Each row below holds a small network's activations on one input, seen along a few directions.
In each table, some parts of the input vary, and every possible input appears once, in random order.
Descriptions start from the smaller parts, as in this example, which fits no table here: one of 8 places around a ring, together with either a single point or (one of 2 separate values, together with one of 4 places along a line) or one of 11 places around a ring.
Shared parts are said once, and a part with two or three values counts as separate values.
(in the rows, 128 means zero)

Other details of the inputs vary at random and push rows far along two fixed directions, the same in every table; ignore that.

Rows:
r1: [120  88 112 138 158  28 168 173 115  77 143]
r2: [113 154 181 123  68 174 105  87 126 157 131]
r3: [118 153 191 120  79 181  90  84 108 162 123]
r4: [128 156 161 125  96 171 111 111 133 153 123]
r5: [125 121  46 140 157 154 115 109 131 143 116]
r6: [179 168  92  98 165 209 124 131 189 164 105]
r7: [170 166 102 106 156 205 122 131 176 162 109]
r8: [158 141  99 119 163 151 135 150 158 133 117]
r9: [ 90  92 178 151 103  60 124 134  66  93 143]
r10: [162 146  99 110 163 142 141 143 156 139 121]
r11: [116 158 190 120  73 175  98  92 122 160 122]
r12: [160 144 101 108 165 144 141 142 157 138 120]
r13: [ 92 131 113 153  94 182  77  77  98 159 115]
r14: [124  82 109 138 167  33 162 167 102  77 144]
r15: [156 132  97 119 164 156 135 140 153 132 121]
r16: [ 80  97 204 147  79  65 111 116  56 102 143]
r17: [117 160 189 122  71 174  98  93 121 161 123]
r18: [183 123  23 113 212 114 186 177 202 109 132]
r19: [104  89  55 156 156 106 118 127 112 109 120]
r20: [101 139 189 133  62 138 109  95 107 140 138]
r21: [128 107 114 134 151  90 150 161 135  99 131]
r22: [159 137  99 111 164 147 140 133 150 137 124]
r23: [129 159 164 115  97 164 116 102 131 159 126]
r24: [ 85  95 170 153  89  58 137 135  86  91 150]
r25: [ 84  93 171 151  91  59 137 134  86  91 150]
r26: [121  83 115 138 165  33 155 179 110  73 135]
r27: [154 140  92 114 150 143 152 134 169 135 133]
Each input here is: one of 3 separate values, together with either a single point or (one of 2 separate values, together with one of 4 places along a line).
Changing only the choice among 3 separate values turns r12 into r6. The same change can be made to r5. Which row results?
Answer: r19
Change only the choice among 3 separate values in r2. List by row number the other rows that result.
Answer: r25, r27

Rows:
r28: [120 121 132 135 115 124 133 130 135 118 136]
r29: [128 128 136 128 123 117 136 127 125 126 133]
r30: [ 99 109  83 151 125 128 109 100 102 131 127]
r31: [123 122 133 136 126 125 122 134 123 120 127]
r32: [117 125 131 132 116 121 135 130 135 122 133]
r33: [189 127  29 113 224 161 153 174 196 121 108]
r34: [120 126 133 133 127 121 124 134 123 124 125]
r35: [126 129 136 123 119 115 141 126 130 125 140]
r36: [125 126 132 129 120 118 131 128 127 124 130]
r37: [123 122 132 137 119 125 129 132 128 120 131]
r38: [125 127 135 127 119 116 140 124 132 125 138]
r39: [120 126 131 133 120 121 131 133 127 124 128]
r40: [127 122 136 125 134 121 120 130 115 125 122]
r41: [122 122 135 130 134 124 120 134 115 124 120]
r42: [126 126 134 128 127 118 123 130 122 125 126]
r43: [130 124 140 125 137 120 125 129 113 127 125]
r44: [131 126 140 121 137 119 126 131 111 128 127]
r45: [130 130 137 124 130 116 129 131 118 128 132]
r46: [148 192 150 104  84 245  97  74 169 196 116]
r47: [129 130 136 124 123 116 137 129 123 127 135]
r48: [129 128 137 128 130 117 128 129 120 127 130]
What is each input in this table made of?
Answer: either a single point or (one of 4 places along a line, together with one of 5 places along a line)
Change only the place on the line of 4 in r38. List by row number the other rows that result.
Answer: r29, r43, r48
